Each row below holds a small network's activations on one record, seen along a few directions.
After each row come some of the record's fields: MAV, GOTIS, GISAP, BESE, TUD, SOR, GIS, GABIG.
Not every record has every field; a missing one is written absent.
Other fields move the rows too, some of them a lot.
Random noise pushes rows far along 21 fixed directions. That doesn't count. These rows show it; they differ only by the noise:
[  86  -55  -51  304   65 -180 -194 -444   34  200  144 -194   34 -243
  269 -155  517  294  317  252  187 -460   20 -151  153 -233   46   69
  -27   81  385 -173   72 -194  -75  -79  108  -54    9]
[ -78  180 -122   13   49 -152 -264  569 -192   -8 -227  219 -262  218
  103  246   -1   29    2  277 -324  234  193  -56   -6 -410  375  -36
 -347  204 -144 -119  464  214   97   55 -278   -8 -101]
[  12   87    1 -140 -112 -369   81    5  505 -210  -55 -326   18  243
 -298  523 -113   73  194  -79  -13  408  240   10 -286  285  166 -424
 -130  254 -247   10  -10  102  339  -48  162  -75  130]
[ -95   50 -201  -68  -48 -125 -277  253  271  183  107  103  -69 -231
  -41  -68 -371  -92 -305  454  -91  320   53   74 -282 -238  176 -322
  -27  215  -44 -120  -95 -340  -26  286 -266   13  -18]
[-221  175 -139  228  -41 -175  -46 -155 -336 -267  -55 -214  242  114
 -329 -259  -22   51  121   -6 -168  -71 -136  490 -235  317  -46  -89
   64 -146  -25  250   72 -311 -131  -95  -95 -233 -112]
[ -41 -278  202  -55 -263  -82 -142  -58  101  -15 -187  -29    8   76
   -5  279 -128 -189  148 -284  112  163  -55   23  309  -96  103  -66
  -71  407  182 -184   27   96 -305   -2  201   24    2]
[  11  119 -365  132 -202 -323 -147   95 -174  -60 -394  303  -34 -188
   27 -150 -186  222  -57  258 -330   85 -124 -225  140 -296  -96   23
 -515  270  -70 -441   93 -417  -45 -106  -79  201 -177]
[-232   66  305   51   56   65 -377 -412  -86  -17  -18  236   98 -246
 -121 -153 -164   80  -76  128  -77  124  -91  273 -155   52    8 -236
   -3 -206 -148  -12  138 -237 -218  -69 -214  242   67]
[ -76 -518   37  114   69 -390 -302 -212 -119 -139  358 -365 -146  147
 -428  376   50  -47    1   37   17  -24   17   67 -724   62  282 -387
  177  -94  162  -25   74 -309  314 -194   13 -684  181]
[ 135 -335  219 -155 -467   89   39 -272   87  151 -166  -42 -132   74
   67  415 -180 -258 -115  -66   46   43 -262 -364   49 -301 -236   36
 -135  199  179 -325  -44 -242  -50 -313  117  -68  147]
[   1   23   -7 -188   82 -202  185 -449  -67   49 -132   70  -25  254
   54   16  280   14  106 -139  -94 -268 -181 -513   59   69 -150  154
  -95  244 -309 -259 -234   90   -5 -359  136 -118   28]
[  99  279 -172   41 -433  210  236 -126 -259  266 -176  -87 -116 -414
 -218  -88  167  224  288 -196  241  -63  180 -126  -43   84 -423  181
  -42    3  297  118   59   -8  277  -71  388  -76  225]
[ 227 -315  150   25   80  -23  224 -196  147 -213 -117  159   41   25
  141  187   84  -74 -168 -112  -22   18 -196 -210  122 -186  -22  392
 -243 -129   74 -426 -297   51   -2 -333  439   55  -82]
[ 292 -226 -124 -199 -355   -5  215 -318  -53  -73  383  110 -230  386
  136   77 -256  -22   75 -516   85  -94  159   -9   17  398 -130 -160
  137    7 -326  -76 -571 -187   31  -90 -347 -234 -156]
[-217   69 -171  -36  167 -351  -84  167 -197   86  437 -248 -334  -73
  -35   89 -282 -209  -20  -81 -124  -38 -261 -305 -199 -165  -51 -171
   -4 -188 -408  -28   53 -397  386 -143   85 -352  257]
[-171   17   27  222 -307 -134 -170 -149   -6 -298  251 -342  -43  -71
 -136  256 -143  -44  180 -114   -1   21   66  107  -59 -156  -33   -2
  -68   88 -121   72  131 -177  -40  -68 -209 -389 -117]
[-225   42  310 -278   79  -31 -129   68   20   54 -443   48  336  137
 -183 -383  -51 -672 -106   47 -222  185 -209  171   -3  242 -174  186
   78  478 -122  -38 -103  513 -322  165  -49  339  -19]
[-411 -265 -511   22  -94 -407  -70 -140 -300    0  136 -147  -16   11
 -549  -79  -59   12  552 -303  -15  368 -169   14  154  375   96 -333
  -21  568  238 -176   -1 -163   88  132 -116  130 -125]
[-354  -83 -274  265  190 -138 -210   23 -267   84  413  -39 -140 -272
 -299  -96  144   96  -81   59  179 -164  -61  -41 -255 -217  215  -35
  222  144  110   90  105 -254   36  120  220 -404   72]
[  69  -60  321  -61   19  -34  -88   85  356  -11  229 -286  124 -109
  318  -25 -331 -562  -96   69 -121   90 -186  119  118 -120 -153   40
   -2 -154 -150  -69 -149  -49  -30  -10  -79  194  -16]
[ -28  309  183  299  -60  326  246   38 -402  -43  -63   23   87  150
   88  364  -32  182   49 -137 -217  -86 -150  211  229 -255 -104  144
 -197 -297  -15  294  468 -108   76 -326  282  257  -62]
[ 381 -108   57  -43 -336  190   99  194  114  168   59 -159 -104 -286
 -145  267 -156  237   -9  -10   80  101  507   92 -288   16 -176  -30
   91 -107  121  289   -4   64  348  106   -7 -111  -37]
[ 172   45  123  -33 -177   91  125  103  215   62 -190   63 -170  278
  132   68 -161   41 -304  130  125   35  -48  -25  132 -244 -214  467
  -47  203 -170   18  -92   83 -132  356  -80  220    0]

[ -69  -18  290    1  120  146  335 -631  258 -169  -67 -338  153   62
   24 -138  417  -30  286 -203  359  -86 -252    8  316  184 -242  671
  131 -177  137   23 -284  375 -290  -28  175   23   35] => {MAV: zuz, GOTIS: absent, GISAP: kag, BESE: absent, TUD: absent, SOR: absent, GIS: lebu, GABIG: absent}
[-441  -76 -167  259  310 -147  109  -53  140 -306  271    3  235   63
  -64 -199  130  -11 -168  -42   70 -193 -475 -155  411  -23   45  202
  148  346 -345   41   61 -137 -306  -16  198  315 -259] => {MAV: absent, GOTIS: tero, GISAP: zovi, BESE: absent, TUD: absent, SOR: absent, GIS: absent, GABIG: absent}
[ -67 -135 -229    8  198 -146  -76  253  280 -206  -87  271  190 -424
 -221 -233  127  177 -270  125   40   53  145 -163 -156  183  218 -184
   61   98 -130  -77   -5    1   26 -114  297  100 -105] => {MAV: absent, GOTIS: tero, GISAP: kag, BESE: absent, TUD: absent, SOR: absent, GIS: absent, GABIG: absent}
[  17  272 -242  217  148  106  -51  566 -111  272   17  108  101 -321
  174 -199  179  129   64  300 -124  -84  170   70  228 -235  125  -47
  -66   84  210  164  376  102  154  155  153  358 -146] => {MAV: absent, GOTIS: tero, GISAP: kag, BESE: dizo, TUD: bisun, SOR: dumon, GIS: absent, GABIG: lok}
[ 131 -340  -39 -201   11  -25   19  210  279  102 -122  -58   74  -12
   -7  -99  -90   16 -260   78  161    2  -92   56  -93  216  151 -254
  310 -194   99  128  -84 -272 -158  -78  173  -74   61] => {MAV: absent, GOTIS: tero, GISAP: zovi, BESE: absent, TUD: absent, SOR: absent, GIS: absent, GABIG: absent}
[  84 -112  -39 -103 -301  242 -172   10  228    8   27  247    4 -412
  332 -257  -60 -331 -182  128  129   31   12 -123   83 -137   27  -85
  -27 -113  225 -354 -166 -186 -238 -189 -197  -36  -39] => {MAV: mamok, GOTIS: absent, GISAP: kag, BESE: dizo, TUD: vuvuz, SOR: gode, GIS: zezor, GABIG: fono}
[-148 -506  -36 -169 -129   -3 -141 -288 -260   64 -134   35 -238  112
 -320  -28 -104  229 -245   99   52 -103 -213 -288 -173 -128 -123  264
  241  113  -59   41  -44 -248 -364   78 -605 -419 -122] => {MAV: zuz, GOTIS: absent, GISAP: kag, BESE: absent, TUD: absent, SOR: absent, GIS: lebu, GABIG: absent}
[ 242 -614  470   -4  526 -348 -316   62    6  164  199 -118 -169   33
  154  273  181 -233 -122  162 -137 -238   -9 -336 -256 -261  112  -14
   26  -47   46 -269  139  270  387 -102  225   10  228] => {MAV: zuz, GOTIS: absent, GISAP: zovi, BESE: dizo, TUD: bisun, SOR: gode, GIS: lebu, GABIG: fono}
[ 384  -86  -83 -277   91 -199  177 -335  -89  351 -191 -349  -61  -88
   91   -3  199  605  454   94 -183 -288  295 -320   17   36 -223  186
   -9 -156   22  118 -297   78   36  -42 -406 -405 -237] => {MAV: absent, GOTIS: tero, GISAP: zovi, BESE: absent, TUD: absent, SOR: absent, GIS: absent, GABIG: absent}
[-402  267 -250  -59  285  265  344 -283  304  310  346 -156  150  -54
 -186 -131  505 -232   55  267  284  136 -273 -205 -134   78   77   34
  240  229  298   13 -159  135  207   49  264  212  211] => {MAV: absent, GOTIS: tero, GISAP: zovi, BESE: absent, TUD: absent, SOR: absent, GIS: absent, GABIG: absent}
[ 334 -317  -44  337  209 -228 -170  246 -312  242   58   -7   30  163
   20  -40  -65  -33 -120  259 -191  -67   41  393 -252 -144   97  -28
  -84   96  592 -137   -2 -148  313  363  158  300   39] => {MAV: zuz, GOTIS: absent, GISAP: kag, BESE: absent, TUD: absent, SOR: absent, GIS: lebu, GABIG: absent}
[  23 -143  129   79   35  -37 -264  141 -198  157  135 -231 -204   61
  280   11  172 -248  298  119  -95  -71   23 -139  243 -305  -37  298
 -115   81  165 -109  340  291  157  131 -454  208  -35] => {MAV: absent, GOTIS: tero, GISAP: zovi, BESE: absent, TUD: absent, SOR: absent, GIS: absent, GABIG: absent}
[-109  273  -33   18 -321  -34  159 -264   74  171 -367 -120    7  341
 -345  211   88  -81 -142  202  134   84 -225 -134 -371  -27 -233  -12
 -103  525  218  -97   93 -144  168   51  345   89  455] => {MAV: vasi, GOTIS: absent, GISAP: kag, BESE: absent, TUD: absent, SOR: absent, GIS: zezor, GABIG: absent}
[ 237  339   45 -203 -317  395  259  -92  -90 -148 -287  265  212  197
   17 -175  353  161   79  -59 -185 -201  541   56 -160  537 -196   14
  111   12 -398  340   40  496  -21 -345 -472   19 -341] => {MAV: vasi, GOTIS: absent, GISAP: zovi, BESE: absent, TUD: absent, SOR: absent, GIS: zezor, GABIG: absent}
[ -80 -424  -30  -59  191 -114   30  162 -104 -231    7 -349   98 -186
 -357 -190 -128  -79  307 -260   -4  405   -4  462   72  320   83  283
  150 -351  272  155 -202  240 -106  212 -125 -157 -277] => {MAV: absent, GOTIS: tero, GISAP: zovi, BESE: absent, TUD: absent, SOR: absent, GIS: absent, GABIG: absent}
[-263  194   53  -83  167  -47   72   99  207 -377   90 -196 -132  208
  105  243  126 -123  368 -102  -73  405  -60  -86  286   45  208  136
 -224 -265 -365  -44  290  372  152 -203 -293  163  -62] => {MAV: absent, GOTIS: tero, GISAP: zovi, BESE: absent, TUD: absent, SOR: absent, GIS: absent, GABIG: absent}
[-409  631 -352  -71 -145  -78  172   64  132    6  236  -67 -206  292
  203 -209   68 -299  286 -339  358   38 -222 -101  385  270   59 -212
   78  279 -353    6   29  -56  -58   43  183   82  334] => {MAV: vasi, GOTIS: absent, GISAP: kag, BESE: absent, TUD: absent, SOR: absent, GIS: zezor, GABIG: absent}
[-183  330 -411  100   34 -188   26  231 -212   33   84  304  -26  -82
  -88 -118  -92 -329  -78  -65 -113  159 -137  -51 -106 -109  112 -187
 -278  326   67 -387 -164 -143  271   22  540   -3  162] => {MAV: mamok, GOTIS: absent, GISAP: kag, BESE: dizo, TUD: bisun, SOR: dumon, GIS: zezor, GABIG: lok}
[  35    8  131 -297  459 -524 -174    3 -211  469 -277 -500 -106  524
  263 -377  300 -450  345  361 -283 -222 -370 -155  -71  143 -115   95
   31  -15   67 -136   80  213  149   68 -286   57  353] => {MAV: zuz, GOTIS: absent, GISAP: kag, BESE: absent, TUD: absent, SOR: absent, GIS: lebu, GABIG: absent}
[-228   76  233 -271  294  206 -147 -114  -93  270  213  133 -110 -486
 -160  418 -136   87   41  134 -350  251  230 -375 -162 -546   75   33
 -119    6 -269   26  -22  372  113    1 -342 -313 -190] => {MAV: absent, GOTIS: tero, GISAP: zovi, BESE: dizo, TUD: bisun, SOR: dumon, GIS: absent, GABIG: lok}
[ 298  -48 -220  -11 -148 -127   45 -665  -17   -3   98    8 -152  -94
   75 -243  311  146  433  156   17  106  142  -68 -234  310 -170   -8
 -271 -303  300 -520 -368 -145  395 -200 -389   53   32] => {MAV: absent, GOTIS: tavun, GISAP: zovi, BESE: absent, TUD: absent, SOR: absent, GIS: absent, GABIG: absent}
[ -44   -1  194 -232  108   31  238  402 -111    9 -410  186  189  565
 -162  277 -435  148 -490 -227 -296 -117 -182   41  130   47  -42  -47
  195  293 -650  532   98   65 -378   43  193   48 -179] => {MAV: zuz, GOTIS: absent, GISAP: zovi, BESE: sig, TUD: vuvuz, SOR: dumon, GIS: lebu, GABIG: lok}
[  10 -406 -175  154  109  164 -207   40 -205   47  400  504 -177   17
   80 -129  200  101 -164  -27  187 -121  215   34    0  -29  382  -89
  220  187  190 -126  -31   48  -84  166 -228   86 -189] => {MAV: zuz, GOTIS: absent, GISAP: kag, BESE: absent, TUD: absent, SOR: absent, GIS: lebu, GABIG: absent}
[  -1  600   50 -115   58  305 -186  171  253    8  126  378  -36 -656
  243 -453  117 -328  -77  211   68  180  483   83 -175 -130   30  182
 -128 -167 -162 -164 -301  538   62  218  -70 -110   24] => {MAV: absent, GOTIS: tero, GISAP: kag, BESE: sig, TUD: bisun, SOR: dumon, GIS: absent, GABIG: lok}
[-352   -4  140 -105  -70 -381 -411   59  191  128   15 -392   12 -492
  -73  -20 -488 -254   20  -12  -37   19 -260 -270  152 -284 -191 -195
   15  309 -282   -7  122 -320 -246  103   23 -144  168] => {MAV: absent, GOTIS: tero, GISAP: kag, BESE: absent, TUD: absent, SOR: absent, GIS: absent, GABIG: absent}
[  43   38  115  171  452   17   74 -396  -71   52  -36  224  -76 -115
 -338   -3 -123  576 -227  257    5  343  -20  322 -375 -144  -20  421
 -158 -380  123  -60 -285  -60  166  447   75  304   83] => {MAV: vasi, GOTIS: absent, GISAP: kag, BESE: absent, TUD: absent, SOR: absent, GIS: zezor, GABIG: absent}
[  10  430   -4  425 -102  190  139   38 -680  186    3  151  158  616
  105  311   72   14 -147  -34 -251 -523  -36  396 -128 -303   87 -188
  -41  348  226  291  235 -236  -78  -82  426 -187   19] => {MAV: absent, GOTIS: tero, GISAP: kag, BESE: sig, TUD: bisun, SOR: gode, GIS: absent, GABIG: lok}
[ 563 -288   55   40 -228 -438 -206    2  114 -248 -129 -233 -234  286
 -142  113 -257  145 -106  366 -224  126  325   63 -599   99 -316  113
 -310 -129  -58 -247 -113  -71  586  322 -688  -17   19] => {MAV: mamok, GOTIS: absent, GISAP: zovi, BESE: dizo, TUD: bisun, SOR: gode, GIS: zezor, GABIG: fono}
[  -1 -170 -128 -179  -49  148   46  235 -491  238 -345   62 -308   61
  201 -223  188 -299  199  -67   72   24 -505 -252  351  -85  -70  241
 -134 -507  511 -284  270  -58   90 -273  137    3  291] => {MAV: absent, GOTIS: tero, GISAP: kag, BESE: sig, TUD: bisun, SOR: dumon, GIS: absent, GABIG: lok}
[  72 -319   47 -253  -52 -154 -238 -111  -73  186 -228  227 -204 -310
  -45 -414  106   21   17  -45  156 -111  -69 -495   -1  369 -293 -166
   90  -14 -105 -267  176  -36  173 -172  -44  397  324] => {MAV: vasi, GOTIS: absent, GISAP: kag, BESE: absent, TUD: absent, SOR: absent, GIS: zezor, GABIG: absent}
[-257  196  -97 -150  123   16  233  142 -253  256   46 -138    2  288
 -318 -106 -351 -485 -225  162 -279  318 -581   47 -338  181 -338 -106
   38  -72 -102   77   67 -278  453   39   11  437  325] => {MAV: vasi, GOTIS: absent, GISAP: zovi, BESE: absent, TUD: absent, SOR: absent, GIS: zezor, GABIG: absent}
[  62 -267  169  133  201 -364 -322 -424  -64   85  268 -129  306    5
  -76 -135  -66  -88  214  -14 -216 -153  -40  204 -100  321  -66 -452
   24  197   71 -131 -111 -175  180   72  -79  398  -20] => {MAV: absent, GOTIS: tero, GISAP: zovi, BESE: sig, TUD: vuvuz, SOR: dumon, GIS: absent, GABIG: lok}
[ 271 -269  -95   10  -74   59  244  -50  -76  149  210  201 -116  576
  147  132 -143   65 -282  -77   35 -167  -86   80  -26  104    9 -124
  180  154  -17   14 -249 -285   12   75  -43  162  -63] => {MAV: zuz, GOTIS: absent, GISAP: kag, BESE: absent, TUD: absent, SOR: absent, GIS: lebu, GABIG: absent}
[ 336  142   62  176 -372   95 -118 -175  -71   30 -382  139  -28  134
   26   22 -156  168  -49  308   -2  194  201  550 -252 -144  -55   73
 -311  -64  553 -188 -150 -176  -68  350 -181   10   65] => {MAV: absent, GOTIS: tavun, GISAP: kag, BESE: sig, TUD: vuvuz, SOR: gode, GIS: absent, GABIG: fono}

Which values does each new row have?
[  31   11  428 -189 -212 -360 -468 -200  126  328 -182  -53 -201  503
  496  600 -358   -3   39 -142  -49 -329  -17 -248  325 -507  231 -500
  -79  643 -343 -108  115 -226 -593   38  -66 -361  218] => {MAV: zuz, GOTIS: absent, GISAP: zovi, BESE: absent, TUD: absent, SOR: absent, GIS: lebu, GABIG: absent}
[-138  156 -407 -168 -271  154  293   37 -103  -62  -51  337 -145  221
   38 -423  185 -450  152 -451  337  197 -202  -88  278  524  -40   14
    8  177   95 -330 -232  121   42 -106  252  286  227] => {MAV: absent, GOTIS: tero, GISAP: zovi, BESE: absent, TUD: absent, SOR: absent, GIS: absent, GABIG: absent}
[  26  647 -162 -172  182  111  109  402  100  173  -34  132 -221  -66
  377 -129  245 -169 -180  306  -41  -90  205 -252 -251 -274  163  113
  -72 -208 -274   -6  -37  225  151 -128  123 -402  221] => {MAV: zuz, GOTIS: absent, GISAP: zovi, BESE: absent, TUD: absent, SOR: absent, GIS: lebu, GABIG: absent}
[  42 -117  -53  -43    5 -274 -100  -87 -159  267 -238  -36 -300  219
   18   36 -442  189   49  153  -40  315 -339  158   76 -131  -56 -102
 -203 -102  237 -234  -25 -506  -64  319 -165  252  253] => {MAV: zuz, GOTIS: absent, GISAP: zovi, BESE: absent, TUD: absent, SOR: absent, GIS: lebu, GABIG: absent}
[ -53  -46   41  153   17 -216 -383  193 -158 -152 -135  -19   43 -357
   43 -278  -17 -182  121  -30  -60   -7   72  139   50  -38   56    4
 -134  -51  137 -167  169   27  -91   -9   61  -26   40] => {MAV: absent, GOTIS: tero, GISAP: zovi, BESE: absent, TUD: absent, SOR: absent, GIS: absent, GABIG: absent}
[ -40   71   76 -358  431  287  126 -199 -156  171  126  245   28  177
 -141   -7  267 -114   15  131 -216  183  196   93 -510  279  262 -162
  155 -324   20   50 -302  448  204 -112 -323 -229  -25] => {MAV: absent, GOTIS: tero, GISAP: kag, BESE: dizo, TUD: bisun, SOR: gode, GIS: absent, GABIG: fono}
[-190  -58   51  -43 -214  165 -296 -363   86   85   33   -9   80 -590
  -68 -126  -48 -285  334  133    5  487   85   97   20 -141   13   -9
 -199   98  529 -397 -125   93 -132   66 -423  132  -74] => {MAV: vasi, GOTIS: absent, GISAP: kag, BESE: absent, TUD: absent, SOR: absent, GIS: zezor, GABIG: absent}
[ 230  418   -3  -93   60 -331  267 -348  113  -41 -251  -73  199  -47
   20    7 -208  220  295 -132 -334  130  146   49   27  178 -289   46
 -419   59 -265 -193 -519   50  126  -14  157  128  -87] => {MAV: absent, GOTIS: tero, GISAP: kag, BESE: absent, TUD: absent, SOR: absent, GIS: absent, GABIG: absent}
[-191 -344   77 -209  -70  420  -24    8  -61  199   87  -15 -227 -371
  -79  131  103  -92  179    5  146  374  -95 -235  164 -166   54  164
   89 -308  320  -19  281  160   51 -184 -292  111  -20] => {MAV: absent, GOTIS: tero, GISAP: kag, BESE: absent, TUD: absent, SOR: absent, GIS: absent, GABIG: absent}
[-200  159   46 -315 -356   33 -151 -262  141  189 -213 -188 -155 -138
 -113  142  -70  103  265  195  -59  221   33 -391   35 -100 -223  -55
 -100  199 -225   12  236    4  -52  -61 -677  -24   15] => {MAV: absent, GOTIS: tero, GISAP: kag, BESE: absent, TUD: absent, SOR: absent, GIS: absent, GABIG: absent}
[-144 -368  252 -121   -7  -64 -147 -505  300 -339  232   46  -12    7
 -444  184 -353  250 -228 -105  122  258  -19  119 -315  293   -2 -235
  222 -162 -456   94 -211 -212 -138   66 -359 -125  -75] => {MAV: vasi, GOTIS: absent, GISAP: zovi, BESE: dizo, TUD: bisun, SOR: dumon, GIS: zezor, GABIG: lok}
[-189    0  169 -108  408  181  -17  -37 -175  172  161  407 -224  281
   40  -24 -135 -235 -256   34  -60  305 -182   87  -46 -154  141  246
    3   20 -118 -165 -166  263  -16  325 -201  395  109] => {MAV: zuz, GOTIS: absent, GISAP: kag, BESE: absent, TUD: absent, SOR: absent, GIS: lebu, GABIG: absent}
[-280   85 -201   -5   69  -13 -141  109 -397  223 -210  241 -448 -141
 -161  -39   12  276 -280   58  285 -106 -153 -182 -188 -478  211  173
   90  -43  134  -10   79 -280 -337  132  330 -731  334] => {MAV: vasi, GOTIS: absent, GISAP: kag, BESE: absent, TUD: absent, SOR: absent, GIS: zezor, GABIG: absent}
[ -55 -389   21  -45  258 -270   64 -210  222   13  483 -487  309   -3
  121   -5 -368   52  377 -285 -145   15 -213  238  522  281   32 -288
  257  -45 -152  225 -295 -289 -278   71 -290  234 -435] => {MAV: absent, GOTIS: tero, GISAP: zovi, BESE: absent, TUD: absent, SOR: absent, GIS: absent, GABIG: absent}
[ -14 -147 -330 -134  -60   67  270  290  234  -85 -303 -121   90   21
   26  -27   -3  -62   11  124   62  371 -333   21  207   67  206  -21
  -83 -333  431 -130   -1 -258  -96 -224  142   52  -38] => {MAV: absent, GOTIS: tero, GISAP: zovi, BESE: absent, TUD: absent, SOR: absent, GIS: absent, GABIG: absent}
[-131 -133 -154  -86 -603   -7 -224  315  367  -63 -359   -1   -1  -77
 -133  344 -205  -37 -286  164  143  146   32 -248  -43 -277  211 -377
  -15  533   96  -43  311 -334 -328 -133   16 -309   29] => {MAV: absent, GOTIS: tero, GISAP: kag, BESE: absent, TUD: absent, SOR: absent, GIS: absent, GABIG: absent}
[ -15  291 -209 -172   70   76 -212  395  115  306 -323  351  101 -459
  131 -493 -107  -71  -49  285  -49  296  275  199   71  -71  209 -101
  -73  218  241 -127 -192  194 -300  410  -84  183  -64] => {MAV: zuz, GOTIS: absent, GISAP: zovi, BESE: absent, TUD: absent, SOR: absent, GIS: lebu, GABIG: absent}
